Each row below holds a small network's activations on one input, seen along a few directions.
Each table varies a few parts of the input and shows all the possible inputs, shuffled.
Descriptions start from the smaller parts, as in this example, which fits no table here: one of 2 separate values, together with either a single point or one of 9 places along a line or (one of 4 places along a line, together with one of 5 places around a ring).
Shared parts are said once, and a part with two or three values counts as separate values.
In the rows, 128 means zero.

A family of inputs:
r1: [120 110 126 173 130  93 114 114 126  94 163 118 122 129 141]
r2: [ 98 167  72  98 121 239 156  79 216 183 120 218 115 139  36]
r3: [141 129 124 163 119  70 105 124 127 109 160 127 127 138 146]
r4: [133 127 132 142 126 108 150 131 134  89 128  88 124 129 150]
r5: [153 110 131 156 154 103  93 139 108 141 150 144 131 146 131]
r6: [116 120 133 111 116 130 139 131 101 110 106  92 121 115 163]
r7: [150 116 154 139 144 126 103 153  96 165 115 130 129 132 125]
r8: [126 130 126 144 111  86 128 112 128 104 118  97 123 121 159]
r9: [126 121 122 166 122  76 102 111 127 103 158 122 130 125 142]
r10: [129 128 136 102 123 135 150 148 108 104 111  88 129 120 155]
r11: [148 114 172 118 150 137 123 154 111 139 127 122 148 117 106]
r12: [132 127 147 113 132 130 126 164  90 164 100 115 127 127 153]
r13: [136 135 128 107 123 115 137 148 102 137 107  93 116 135 173]
r14: [130 100 159 143 138 141 105 138  96 139 114 129 133 112 115]
r15: [ 83 187  47 106 106 204 186  57 240 144 126 183  97 156  70]
r16: [140 125 120 169 137  79 112 130 127 120 163 119 118 149 151]
r17: [117 121 149 109 117 128 116 146  90 146  95 118 139 103 144]
r18: [ 78 179  67  74 111 243 175  89 212 181 107 204 111 137  62]
r19: [138 123 138 148 143  89 131 130 141  94 176 112 137 133 132]
r20: [139 105 133 152 139 101  83 121 109 124 145 147 143 123 122]
r21: [ 80 188  51  69 103 230 184  73 220 158 112 183 101 147  78]
r22: [143 107 162 134 145 146 115 154 103 132 119 124 141 117 107]
r23: [136 111 156 136 129 124  93 135  96 148 110 134 141 108 116]
r24: [124 118 155 108 132 149 139 165  97 131 105 109 139 112 135]
r25: [133  94 136 159 147 118  95 124 108 115 150 143 135 126 121]
r26: [122 130 130 104 108 113 128 129 102 119 101  97 128 111 164]
r27: [134 134 146  86 128 126 157 147 116 111 119  86 136 120 154]
r28: [152 120 158 132 126 118  97 148  96 154 111 139 138 122 120]
r29: [130 125 165  91 138 140 146 165 105 137 112 107 146 112 134]
r30: [140 135 124 147 126  89 137 131 127 122 123  93 111 144 167]
r31: [133 130 151 106 113 122 120 159  90 153  96 123 136 116 148]
r32: [145 101 139 150 155 123 105 140 116 109 155 138 142 131 113]
r33: [101 156  51 114 128 214 148  66 223 162 152 229 119 152  40]
r34: [138 133 142 126 131 100 157 130 141  95 136  86 131 129 149]
r35: [141 138 128 141 108  81 131 125 128 110 120 101 120 134 163]
r36: [151 107 149 134 160 114 113 139 123 115 162 137 149 131 112]
r37: [111 111 152 116 125 144 128 148  90 137 100 114 131 107 143]
r38: [137 139 132 100 104 107 131 142 102 126 103 101 125 124 168]
r39: [154 113 135 149 136  95  87 133 108 130 146 153 140 135 126]
r40: [132 117 129 164 137  98 124 131 134  88 168 114 130 134 133]
r41: [120 119 129 151 119 103 139 115 126  95 123  92 116 124 158]
r42: [ 86 176  42 126 116 192 166  56 237 143 163 208 103 155  54]
Changing only one part turns r3 into r28. The same change can be made to r1. Which row results?
Answer: r14
Describe the family of inputs behind these rows.
Answer: one of 6 places around a ring, together with either a single point or one of 6 places along a line
List by row number the other rows that have the place on the ring of 6 in common with r30.
Answer: r4, r8, r15, r34, r35, r41
Change only the place on the line of 6 in r27. List by row number the other rows that result.
Answer: r6, r10, r13, r26, r38

A family of inputs:
r43: [131 103 131 157 142 112  99 122 116 110 157 140 137 125 120]
r44: [126 130 130 116 122 114 139 128 129 103 133 108 134 121 143]
r45: [131 139 121 114 117 106 132 130 124 120 129 114 127 131 153]
r46: [143 133 151 105 129 140 124 151 111 161 101 131 137 123 121]
r47: [138 125 120 150 142 104 126 134 127 121 152 119 118 148 146]
r48: [135 116 128 151 146 113 132 131 131 102 156 112 125 139 136]
r49: [138 116 129 159 130  97  94 121 119 129 145 145 133 130 125]
r50: [137 126 161 107 132 148 132 150 115 144 107 125 143 113 111]
r51: [ 98 171  70 111 112 197 162  74 217 153 129 193 112 143  62]
r52: [116 126 125 116 119 139 129 136 103 140 101 114 117 124 153]
r53: [115 124 141 121 117 140 138 131 115 125  99 107 126 111 138]
Describe the family of inputs behind these rows.
Answer: either a single point or (one of 2 separate values, together with one of 5 places along a line)

A family of inputs:
r54: [125 125 128 141 119 117 109 111 138  99 152 140 142 113 104]
r55: [131 125 152 152 139 110 150 153 129 106 151  96 125 134 140]
r56: [132 121 159 118 141 150 132 158 107 139  99 105 140 111 121]
r57: [112 109 116 160 136 123 102 115 122 138 137 158 128 126 123]
r58: [112 116 126 165 129 118 105 111 132 143 133 154 129 121 114]
r59: [ 94 169  61  93 122 216 173  85 211 153 132 189 109 151  73]
r60: [166 119 150 139 156 104 124 134 139 117 154 125 143 139 113]
r61: [137 121 146 136 125 140 104 135 103 165 110 142 120 128 116]
r62: [135 142 124 101 122 100 116 147 108 148 132 129 135 132 156]
r63: [130 117 141 147 145 115 147 156 120 101 156 100 124 139 148]
r64: [132 113 148 114 146 155 129 162  98 134 104 109 139 116 130]
r65: [125 117 118 136 125 122 106 114 129  95 156 143 141 119 113]
r66: [137 114 136 131 131 145 101 138  94 160 115 145 119 132 125]
r67: [121 124 157  96 113 132 145 134 115 114 104 110 143 101 135]
r68: [165 112 140 134 161 109 121 138 129 112 158 128 142 145 121]
r69: [ 94 176  70  97 116 211 177  81 221 158 128 186 110 145  63]
r70: [117 120 118 135 127 115 135 113 119 102 128  90 113 128 161]
r71: [118 128 128 139 122 109 138 110 128 107 123  86 114 122 152]
r72: [138 145 114 145 100  94 122 120 129 134 101 119 112 138 155]
r73: [138 138 104 141 106 100 119 123 120 129 106 123 111 143 163]
r74: [121 116 147  92 119 138 142 137 106 109 109 113 142 106 144]
r75: [136 150 134 105 116  95 119 143 117 153 127 126 136 127 147]
Describe the family of inputs behind these rows.
Answer: one of 2 separate values, together with either a single point or one of 10 places around a ring
Changing only the choice among 2 separate values turns r56 into r64. The same change can be made to r69. Which row results?
Answer: r59
A walk changes only the place on the ring of 10. It starts at r72 and steps to r71. List the rest of the walk in order.
Answer: r55, r60, r54, r58, r61, r56, r67, r75

A family of inputs:
r76: [ 47 128 110 151 110 219 137  76 176 161 114 194 118  95  48]
r77: [137 117 118 180 120  23 166  91 162  73 164  82 128 127 176]
r78: [143 101 181 113 121 141 109 206  41 130  88 107 140 110 159]
r79: [123  88 124 176 136  71 113 104 105  69 186 101 107 141 175]
r80: [120 173  36 112  72 153 116  51 180 162  90 198  93 155 115]
r81: [110 145 102  29 126 213 174  94 185 102 134 168 158 110  69]
r82: [169  92 206 165 135  63  56 143  87 119 181 170 149 134 116]
r83: [153 134 100 157 177 209 162 109 204 154 148 176 101 183  49]
r84: [133 135 133 112 130  75 192 138 127 131  55  31 138 103 199]
r85: [177 133 193  99 145 117  62 197  46 179  85  81 162  96 115]
r86: [ 85 197  73  81 116 165 183 129 196 189 156 178 108 160 119]
r87: [151 115 148 180 132  89  59 175  88  67 180 129 146 134 124]
r88: [118 105 140 109 144 126 136 150  68 128  82  49 115 115 199]
Describe the family of inputs behind these rows.
Answer: either one of 5 separate values or (one of 2 separate values, together with one of 4 places along a line)
Which other rows belong to the same alternative as r81? List them by row number.
Answer: r76, r80, r83, r86
Change only the place on the line of 4 in r88. List by row number the other rows that result.
Answer: r78, r84, r85

A family of inputs:
r89: [159 120 164 139  97  80  70 144  69 184  89 147 134 113 144]
r90: [126  98 176 150 148 127 160 163 126  86 166  91 138 141 133]
r91: [118 101 144 126 140 124 145 136 115  50 140  68 162  83 124]
r92: [161  95 192 143 168 119  86 154  94 135 139 157 163  95  83]
r93: [164 103 145 132 191 131 120 180 106 117 163  97 153 134 124]
r94: [130 145 101 133 122 191 161 102 176 143  85 145 102 146  91]
r95: [166 121 145 118 127  82 109 143  74 155 115 111 104 160 187]
r96: [ 82 139 104 130 114 203 127 101 143 170 113 161 101 120  85]
r97: [112 130 127 120  86  82 118 117  96  90  87  66 126  95 194]
r98: [ 85 119  90  81 123 201 119 121 112 167 102 192 132 115 116]
r99: [120 134 140 150 108  78 140 148 100 125 109  84 102 139 197]
r100: [129 189  99  46 106 161 181 134 180 131 138 145 134 142 113]
r101: [112 169 113  97 127 155 180  97 199 156 119 139 124 133  98]
r102: [127 129  54 229 133  57  76  52 202  82 228 190 116 176 105]
Describe the family of inputs behind these rows.
Answer: either a single point or one of 5 places along a line or (one of 2 separate values, together with one of 4 places along a line)
Change only the place on the line of 4 in r89. List by row number the other rows that result.
Answer: r95, r97, r99
